Each row below holds a small network's activations on one input, seen along a few directions.
Each table varies a few parts of the input and shows all the possible inputs, shuffled.
Descriptions start from the smaller parts, as in this example, which fits no table here: one of 3 separate values, together with either a single point or one of 9 places around a ring or (one of 6 places along a line, together with one of 8 places around a ring).
Shared parts are said once, and a part with two or three values counts as separate values.

Other details of the inputs vary at random and push rows far along two fixed directions, the same in every table; ignore that.

Table:
x1: [ 1  7  1  0 -1  3  1  0 11 -2 -5 -6  2 -1 -5  4]
x2: [-1  9  4  4  4  2  1 -3 10  4 -2 -4  4 -6  0 -2]
x3: [-5 -7 -1  1  0 -1  0  1 -7  2  6  2 -1  1  3 -4]
x4: [ 2 10  0 -4 -4  0 -1  1 10 -1 -6 -6  1 -4 -3  2]
x5: [-5 -5 -3 -2 -4 -2  0  2 -9  1  4  2 -2 -2  3 -2]
x6: [-2 -8  0  4  3 -2 -1 -1 -8  3  5  1 -2  2  3 -3]
x7: [-1 -8 -5  4 -1 -2 -1  1 -8  1  4  3 -2  0  3  1]
x8: [ 6  6  3  6  3  2 -1 -2 10  1 -5 -6  2  0 -5  3]
x9: [-2  8  0  4  0  3  3 -2 10  2 -3 -4  3 -6 -1  3]
x10: [-1 -6 -3 -7 -3 -4 -6  3 -5 -3  2  1 -2  3  1 -4]
x11: [-2 -6 -2 -6 -5 -2 -3  4 -8 -3  1  0 -4  3 -1 -1]
x12: [ 1 -8  1  1  2 -2 -4  0 -7  0  2 -1 -4  6 -1 -2]
x13: [ 2 -9 -4  0 -2 -2 -4  2 -7 -2  1  1 -3  5 -1  2]
x14: [ 3  8  0  2 -3  3  2  0  9 -1 -7 -6  0 -1 -5  6]
x15: [ 0 11  1 -1  7 -3  6  3  5  8 -7 -1 14 -1 -2  7]
x16: [-3 -6  0 -1  2 -4 -3  0 -6  3  6  2 -1 -1  4 -8]
x17: [ 0 -6  1 -5  1 -4 -6  1 -5 -1  3  0 -2  4  0 -7]
x18: [-1 -7 -3  5  0 -2 -1  0 -8  3  4  3 -2  2  4 -1]
x19: [-1  9 -1  1  0  1  1 -1 11  2 -3 -3  4 -8  1  0]
x20: [ 0 -8 -1  6  3 -3 -2 -1 -8  3  5  2 -2  1  3 -2]
x21: [ 2  8 -2  7 -2  2  3 -2  8  3 -5 -3  2 -6 -1  7]
x22: [ 5  7 -1  3 -3  2  1  0  9 -1 -7 -5  0 -2 -5  7]
x23: [-1 -8  2 -2  2 -2 -4  1 -7 -1  4 -1 -3  6 -2 -4]
x24: [ 0 -8 -2  0 -1 -1 -3  2 -7 -1  2  0 -3  6  0 -1]
x25: [-2  9  2  3  1  2  2 -2 10  3 -3 -3  4 -5  1 -1]
x26: [ 2  9  2 -2 -1  1 -2  0 12  0 -5 -5  3 -2 -2 -2]
x27: [-4 -5 -3 -4 -4 -4 -1  2 -8  1  4  2 -2 -2  4 -3]
x28: [ 0  8 -1  6 -2  3  4 -2  8  3 -5 -4  2 -6 -1  6]
x29: [-2  9  0  2  0  2  2 -1 10  2 -3 -3  4 -7  0  1]
x30: [-3 -7 -3  4  0 -1  0  0 -8  2  4  2 -2  2  4 -2]
x31: [-4 -8 -4  3 -1 -1  0  0 -8  1  4  3 -2  0  3  0]
x32: [ 2 -8 -3  1 -1 -2 -4  2 -7 -1  2  1 -3  6  0  0]
x33: [-2 -7 -2 -5 -2 -2 -5  3 -6 -3  2  0 -2  3  0 -3]
x34: [-1  8  4  5  4  3  3 -3  9  4 -2 -5  3 -5 -1  0]
x35: [  0  -5  -1  -8   4  -7   0   7 -11   3  -1   2   7   9  -2   2]
x36: [-1 -7  2 -3  1 -3 -5  2 -6 -1  3 -1 -2  4 -1 -6]
x37: [ 3  6  0  3  0  3  0 -1 10 -1 -7 -5  1 -1 -5  5]
x38: [-5 -6 -3 -1 -4 -1  1  2 -9  1  4  1 -3 -1  2  0]
x39: [ 1  8  2  1  0  3  1  0 11  0 -5 -6  2  0 -4  1]
x40: [ 1  8  1 -1 -3  3  2  1  9 -1 -6 -7  0 -2 -5  5]
x41: [ 23  12  22 -24  13  16  30 -20   2 -34   7  53 -10   4   7   0]
x42: [-4 -5 -2 -2 -1 -3 -3  1 -6  2  5  3 -1  0  5 -7]
Description of these inputs: one of 2 separate values, together with either a single point or (one of 4 places along a line, together with one of 5 places along a line).
The inputs of x19 and x10 match in every part but the choice among 2 separate values. If x16 is changed in the same way as x19 into x10, which row does it become?
Answer: x17
The inputs of x34 and x23 match in every part but the choice among 2 separate values. If x7 is changed in the same way as x34 into x23, which row does it become?
Answer: x13
Change only the place on the line of 5 in x41. List by row number the other rows that result.
Answer: x24, x26, x32, x39
Change only the place on the line of 5 in x27. List by row number the other rows that result.
Answer: x5, x21, x28, x38
Change only the choice among 2 separate values in x14. List by row number the other rows that result.
Answer: x28
Change only the choice among 2 separate values in x15. List by row number the other rows that result.
Answer: x35

Table:
x43: [-18 -21 -16  -2  -7 -20 -20  14 -23  18  11 -10   4   1  10 -15]
x44: [-18 -28 -11  -6 -16  -5 -17  12 -26   0  12 -10 -12   6   3 -13]
x45: [  8 -11  -2  -2  -1   1   9  -6 -19 -10  10  28 -11   4  10   2]
x46: [ 23  20  13  -3   5  11  12 -10  20 -16 -11  11  -3   5  -9   9]
x47: [  4  -9   0 -10   6  -4   8  -4 -19  -8   9  30  -2   0  11  -1]
x48: [ -6 -30 -13   0  -4 -16 -24  17 -24   8   3 -17   0  18  -6  -4]
x49: [  3 -13   4   0  10   5  14  -9 -20  -6  13  27  -5   8   8   0]
x50: [-24  15  -8  22  -1 -11 -19  11  25  39 -11 -52  23 -14  -6  -7]
x51: [  3 -13   6   3   7   5  13  -9 -20  -6  13  25 -11   6   8  -2]
x52: [  1  34   0  10   1  -1   2   0  34  15 -18 -19  20 -18  -2   7]
x53: [ 15 -14   6 -12   0   2   0  -4 -14 -19   8  20 -16  13  -1  -2]
x54: [ -8   1  -8   4  -5  -3  -4  11   4   9  -9 -20   9   1  -8   9]
x55: [ 15  24  16 -18  11   4  10  -8  24 -13  -7  12   7   2  -4  -4]
x56: [ 5 13  3  0 -4  8 11 -1  9 -5 -8  0 -2 -1 -6 11]
x57: [ -7   6  -3  -2  -3  -4  -3   9   4   8  -9 -17   9  -3  -7   6]
x58: [  1 -12   4   5   4   4   6  -8 -13  -3  13  15 -11   0   7  -3]
x59: [ 16  23  15 -12   9   4   8  -5  21  -9 -12   5   8   2  -7   1]
x60: [ 13  21   4   1   8   8  19 -10  19  -9  -7  20   8  -9   3  13]
x61: [  8  22  15   1  17   9  21 -14  16  -3  -3  17   8 -10   2   5]
x62: [ 7 12 -3  7  1  5  8 -5 11  0 -6  7  5 -5  2 11]
x63: [-11   1  -4  20  -2   1  -8  -2  10  14  -1 -25   0 -11  -1  -3]
x64: [  1 -10  -1  -9  -2   4   9   2 -16  -9   3  14  -5  10   0   7]
x65: [ -2  -6   6 -26   3  -2  11   0 -16 -11  11  24  -3   6   6  -9]
x66: [-15 -24  -8 -11  -7 -14 -11  17 -33   8   9  -7   0  10   2  -9]
x67: [ -5 -29  -8  -8  -1 -17 -22  15 -29   5   5  -8  -3  17  -3  -8]
x68: [  5  11  -1   6  -4   6   4  -9  15  -5  -3   3  -4 -13   4   3]
x69: [  2 -13   5  -2  13   2  14  -7 -19  -6  14  27  -2   6   8  -1]
x70: [ -3 -32 -11  -2  -5 -11 -20  13 -28   3   5  -9  -6  22  -4  -4]
x71: [ -1  -8  -3  -3  -6   3  -1  -5  -8 -10  11  18 -11  -4  12  -9]
x72: [  9  20  11  -7  -1  15  18 -12  21 -18  -6  10  -6  -9  -3   8]
x73: [ -4  32   8  15   9   3   6  -3  33  19 -14 -23  20 -16  -4   3]
x74: [  4  20  15   4   7  18  16 -18  23 -11   2  14  -3 -13   5  -4]
x75: [ 10  18   9  -4  -3  14  16  -8  17 -13  -6   7  -5  -7  -5  12]
x76: [ -8   4 -12  19 -14  -7 -32  13  24  19 -18 -58   5  -4 -16   0]
x77: [ -8 -29 -16   7 -13 -11 -16   8 -29   7  13  -2 -11   2   8  -4]
x78: [-12   6 -11  17 -15  -5 -35  14  26  19 -16 -57   6  -3 -15  -6]
The inputs of x65 and x50 match in every part but one. If x75 is changed in the same way as x65 into x50, which row does it become?
Answer: x58
What do these inputs look like to the network?
Answer: one of 4 places along a line, together with one of 9 places along a line
Change only the place on the line of 4 in x52. List by row number the other rows that result.
Answer: x59, x66, x73
